These are the activations of a small neural network, seen along a few directions. Each row is one input.
Each table varies a few parts of the input and shows all the possible inputs, shuffled.
A made-up example of a description, with smaller parts first: ring(8) and (point or (values(2) and line(4)) or ring(11)).
Shared parts are said once, and a part with two or three values counts as separate values.
(in the rows, 128 means zero)

Other details of the inputs shift rows strongly along two fixed directions, in all tables alike. That doesn't count.
To show where, the next rows are all for the same input, with only those details redrawn:
[132 121  86 122 100 142 159  94  81 146 208 174]
[140 115 112 132  97 135 156 132  87 131 171 172]
[118 104 123  99 115 128 152 167 118 148 103 116]
[ 82 101 121  60 141 140 155 170 156 196  66  62]
[169 105 155 157  94 114 143 184  90  85 121 170]
[137 116 115 127 105 138 154 135  99 135 159 152]
[ 78 106 115  61 134 142 158 160 150 199  89  71]

A family of inputs:
row 1: [128 117 113 156 138  85 145 100 123  90 169 194]
row 2: [183 103 157 181 120  83 149 190 101  66 101 133]
row 3: [135 161  98 126 118 162  98  93  85 119 219 161]
row 4: [177 166  49 118  72 131 137  20 157 165 203 176]
row 5: [127 145  79 177 130 129 121  87  69 147 168 152]
row 6: [141 113 142  94 138 138 115 151 143 100 149 125]
row 7: [ 86  87 139  97 129 143 136 195 151 193  48  61]
row 8: [147 122 110 151 122 120 152  69  95 125 196 119]
row 9: [127 103  71 169 117 129 142  84  79 158 196 146]
row 10: [112 161  83 120 152 153  99  60 123 105 219 207]
row 11: [126 152 198 178 146  68 108 165 155  62  68 143]
row 12: [142  89 172 132 127 148 101 136 115 142 101  79]
row 13: [ 43 154  81  47 164 169 154 126 178 202  87  77]
row 14: [155 138 176 197 136 100  99 152  98 100  66 101]
row 15: [180 138  71 168  39 128 100  66 140 153 152 148]
row 16: [ 44 152  91  26 179 181 115 117 197 196 111  44]
row 17: [176 154 202 187 132  81 116 189 108  58  49  98]
row 18: [181 114 154 139 104 126 102 151  87  81 185 160]
row 19: [ 98 125  47 115 135 127 173  45 120 155 239 147]
row 20: [142 129 122 118 125 156 139  58 121 118 223 144]
row 21: [ 29 153  71  57 176 135 152 106 183 217 100  51]
row 22: [136 131 156 143 140 153  69 175 115 129  99 112]
row 23: [152  95 152 140 120 142  87 156 105 133 149 129]
row 24: [193 167  88 132 110 110 127  40 169 162 167 211]
row 25: [147 147 214 144 141 133 106 193 159  54  49  94]
row 26: [155  95 150 181 131 110 121 129 105 123 112  97]
row 27: [104 152  94 137 142 142 134  86 124 110 155 219]
row 28: [126 144 169 171 149  71 116 182 151  57  57 162]
row 29: [138 112 117 121 122 126 157 145 117 100 137 170]
row 30: [161 157 152 151 113 144 103 101  81  81 157 142]
row 31: [140 132 114  81  81 115 115 147 215 178  18  40]
row 32: [178 116 187 185 131  80 147 162 134  51 113 133]
row 33: [174 127 220 192 125 132  69 197 103  72  46 108]
row 34: [137 126 109 111 115 164 134  45  89 147 223 129]
row 35: [144 117 162 143 134 130 117  84 133  87 182 179]
row 36: [105 156 151 132 139 138 101  91 142  94 154 160]
row 37: [ 47 109  92  10 187 151 113 100 203 195 124  73]
row 38: [123 166  61 155 123 124 140  68  73 124 202 155]
row 39: [ 90  99 138  72 133 133 153 192 158 179  52  63]
row 40: [ 56 135 107  96 144 173 126 158 149 228  67  68]
row 41: [ 38 151  70  45 154 174 155 117 158 234  93  60]
row 42: [143 160 195 164 143  86 125 179 147  70  59  98]
row 43: [140 109 219 166 153  63 124 182 179  70  59 119]
row 44: [124 102 134 115 146 117 141 141 143 100  99 182]
Describe the family of inputs behind these rows. -> line(4) and (point or (values(2) and ring(5)))
Changing only the line(4) part turns row 20 into row 12. The same change can be made to row 6. Which row results? -> row 23
Which other rows does row 33 become when the values(2) part takes its other values? List them by row number. -> row 12
Which other rows does row 38 become when the ring(5) part takes its other values? List them by row number. -> row 3, row 17, row 30, row 41
A walk changes only the line(4) part. It starts at row 15 and steps to row 31. List the rest of the walk in order. -> row 4, row 24

A family of inputs:
row 45: [137 122 121 134 112 117 136 142 133 142 110 108]
row 46: [177 116 184 163 111 100 126 195 135  88  48  97]
row 47: [134 148  80 128 124 139 134  53 113 115 234 199]
row 48: [ 74 139 107  59 156 138 140 126 182 170  96  98]
row 49: [163 127 104 165 102 155 118 108  44 112 219 185]
row 50: [120 134 118 109 124 138 124 132 144 166  91  71]
row 51: [ 86  92 114  84 138 153 143 152 133 186 114  67]
row 52: [ 32 143  89  55 179 150 141  66 172 214 135  62]
row 53: [130 107 137 122 125 145 129 154  95 142 129 110]
row 54: [120  96 151 110 133 137 137 175 116 149  97  82]
row 55: [107 126 117  96 129 136 138 123 154 181  91  58]
row 56: [139 146 104 171 131 118 133  78  88  82 211 206]
row 57: [117 134 159 139 152 104 132 175 144  90  65 132]
row 58: [138 122 137 129 125 125 128 120 147 137 110 119]
row 59: [ 96 120 108  85 142 130 132 123 175 187  95  84]
row 60: [144 149 103 139 119 137 132  53 106  99 228 197]
row 61: [169 118 188 161 119 108 107 184 146  84  49 121]
row 62: [135 120 134 126 124 117 123 126 146 137 109 121]
row 63: [ 47 140  78  30 167 153 146  89 192 214 121  79]
row 64: [114 152  50 120 111 163 117  13 104 178 235 168]
row 65: [119 140 143 106 139 132 118 123 155 116 120 124]
row 66: [164 116 176 154 119  95 119 200 151  93  47 134]
row 67: [ 95  99 105 100 126 155 147 136 111 171 140 100]
row 68: [103 139 157 126 159 119 120 141 150 119  94 106]
row 69: [214 126 211 204 101  94  96 242 120  36  24 123]
row 70: [192 105 139 195  87 123 129 137  37  62 205 206]
row 71: [ 54 149  94  48 161 162 116  88 186 199 123  74]
row 72: [158 126 168 140 138 105 117 174 155  70  98 143]
row 73: [169 142 104 174  95 135 112  63  86 103 204 201]
row 74: [ 34 142  73  55 176 146 149  77 168 208 127  83]
row 75: [146 143  68 151  87 131 149  66  82 144 217 183]
row 76: [ 98 134 117 118 160 120 130 113 145 127 132 119]
row 77: [139 161 114 179 129 131 110  76  87  88 213 200]
row 78: [190 145 153 186 105 114 120 107  94  34 196 223]
row 79: [151  93 178 149 114 122 137 227 107  94  65 122]
row 80: [168 143  89 173  81 121 146  91  74 114 199 200]
row 81: [128 158  90 131 119 149 119  44 108 117 235 192]
row 82: [135 106 160 125 131 139 119 194 108 131  84  92]
row 83: [117 103 123 121 115 147 150 163 100 141 120 126]
row 84: [131 127 121 126 122 118 132 137 143 143 102 140]
row 85: [130 104 139 121 126 141 137 153  96 141 131 109]
row 86: [102 141 155 130 158 122 113 143 149 119  94 109]
row 87: [114 126 158  94 150 115 120 157 175 118  78  98]
row 88: [173 135  98 173  85 117 133  78  75 107 209 179]
row 89: [138 124 139 130 123 124 125 120 143 133 108 121]
row 90: [156 123 208 171 148  81 111 207 139  42  47 130]
row 91: [119 123 100 116 116 125 136 114 138 169 133  95]
row 92: [182 126 170 171 103 108 116 176 118  85  79 119]
row 93: [170 108 179 158 124  94 112 197 155  88  53 123]
row 94: [ 32 141  87  51 181 149 145  65 175 216 135  59]
Changing only one part turns row 82 into row 49. The same change can be made to row 50. Which row results? -> row 69
Changing only one part turns row 78 into row 63. The same change can be made to row 55. Which row results? -> row 75
Describe the family of inputs behind these rows. -> line(5) and line(10)
Which other rows does row 67 become when the line(5) part takes its other values? List them by row number. -> row 45, row 47, row 56, row 59

A family of inputs:
row 95: [103 138 109 108 149 142 127  87 123 131 168 116]
row 96: [133 116 175 138 158 119 118 164 138  89  84 125]
row 97: [105 109 100 113 123 137 136 107 117 158 168 127]
row 98: [143 117 172 152 135 121 118 196 127  87  75 152]
row 99: [137 127 141 133 130 120 112 172 142 121  86 125]
row 100: [126 135 125 128 132 137 111 144 134 135 118 123]
row 101: [111 137 103 115 141 124 126  90 143 148 166 130]
row 102: [128 135 110 116 123 122 135 143 137 128 114 131]
row 103: [115 134 116 165 132 110 134 121 111 142 116 120]
row 104: [146 132 168 142 137 112 115 161 143  82  94 103]
row 105: [104 132 119 155 138 119 130 123 117 151 101  99]
row 106: [114 123 134 121 154 126 116 125 136 117 125 118]
row 107: [147 115 127 120 118 126 146 137 144 134  98 114]
row 108: [126 147 103 115 121 123 140  71 138 144 162 152]
row 109: [124 144  87 102 114 137 138  87 131 157 139 143]
row 110: [132 155 102 134 101 155 124  82 111 139 178 155]
row 111: [156 127 154 162 131 109 109 140 128  78 127 144]
row 112: [118 126 133 123 128 129 144 154 128 114 109 152]
row 113: [169 116 172 159 110 112 120 177  85  70 124 140]
row 114: [ 55 137 114  88 162 134 141 133 158 207  53  17]
row 115: [123 137 129 111 141 106 139 132 159 132 117 116]
row 116: [127 145 108 132 121 137 125  68 120 121 186 140]
row 117: [117 141 100 119 115 152 117  90 134 162 147 137]
row 118: [109 124 135 117 152 118 124 135 148 127 120 119]
row 119: [120 145 116 123 131 148 123 129 106 123 154 135]
row 120: [145 114 119 124 117 122 148 139 139 130 116 115]
row 121: [186 111 172 171 107 117 113 163 117  91  95 141]
row 122: [141 123 163 144 132 111 108 150 152  96  89 117]
row 123: [131 142 153 125 131 134 115 179 142 120  85  96]
row 124: [120 142  84 102 119 133 139  95 130 154 147 140]
row 125: [131 142 114 139 140 145 134  72  91 101 204 170]
row 126: [136 133 102 150 117 135 121 113  95 109 181 187]
row 127: [101 146 109 106 142 163 133 109 109 147 161 133]
row 128: [133 120 101 118 120 143 133  89 130 170 153 126]
row 129: [150 143  90 151 104 134 119  80  97 124 197 193]
row 130: [123 134 111 138 141 135 136  77 106 120 199 183]
row 131: [112 105 137 117 124 130 159 153 134 131 115 122]
row 132: [141 131 150 142 133 100 139 151 134  87 126 152]
row 133: [124 101 150 133 127 129 137 151 120 127 122 135]
row 134: [188 109 178 173 111 107 111 182 115  81  91 136]
row 135: [120 113 105 123 121 137 127  97  94 143 182 139]
row 136: [114 130 145 118 149 119 150 138 147 119 120 139]
row 137: [154 133 110 138 100 146 130  77  94 135 189 148]
row 138: [113 145 132 105 128 145 119 146 150 152  97  88]
row 139: [152 129 164 151 118 106 113 144 149  95  92 142]
row 140: [120 109 108 122 112 127 153 129 119 126 154 135]
row 141: [100 126 135 108 153 148 121 151 135 144  99 118]
row 142: [ 87 106 118  66 150 138 133 143 183 210  67  40]
row 143: [ 82 118 128  55 147 146 131 143 175 207  66  17]
row 144: [146 139 143 130 130  99 134 136 149 110 112 136]
row 145: [159 124 142 158 108 134 134 116  62  90 191 176]
row 146: [180 102 193 182 113 108 117 184  84  57 111 171]
row 147: [161 130 152 151 108 118 110 158 134 102  84 150]
row 148: [126 135 119 127 129 118 122 100 145 134 147 136]
row 149: [115 140 117 152 132 105 151 131 118 139  98 111]
row 150: [106 133 111 114 126 139 119  74 148 151 146 123]
row 151: [110 109 117 100 136 131 133 139 151 175 113  83]
row 152: [154 139 124 157 110 133 110 120 111 111 152 167]
row 153: [143 127 129 125 118 132 128 127 107 134 152 113]
row 154: [173 105 162 157 111 100 140 196 133  79  85 126]
row 155: [ 99 133  85 102 124 138 144 109 124 144 155 144]
row 156: [115 129 127 123 140 139 113 149 124 127 118 128]
row 157: [106 108 128  90 144 134 125 144 152 180  94  63]
row 158: [111 143 116 115 121 144 126  70 139 141 157 119]
Changing only one part turns row 123 into row 102. The same change can be made to row 125. Which row results? -> row 136
Changing only one part turns row 152 into row 138. The same change can be made to row 156. Which row results? -> row 119
Describe the family of inputs behind these rows. -> line(4) and (point or (values(3) and line(5)))
A walk changes only the line(5) part. It starts at row 133 and steps to row 97. List the rest of the walk in order. -> row 151, row 142, row 128
A walk changes only the line(4) part. It starts at row 116 and steps to row 122. List the rest of the walk in order. -> row 148, row 144
Which other rows does row 113 become when the values(3) part takes its other values? List them by row number. -> row 95, row 119
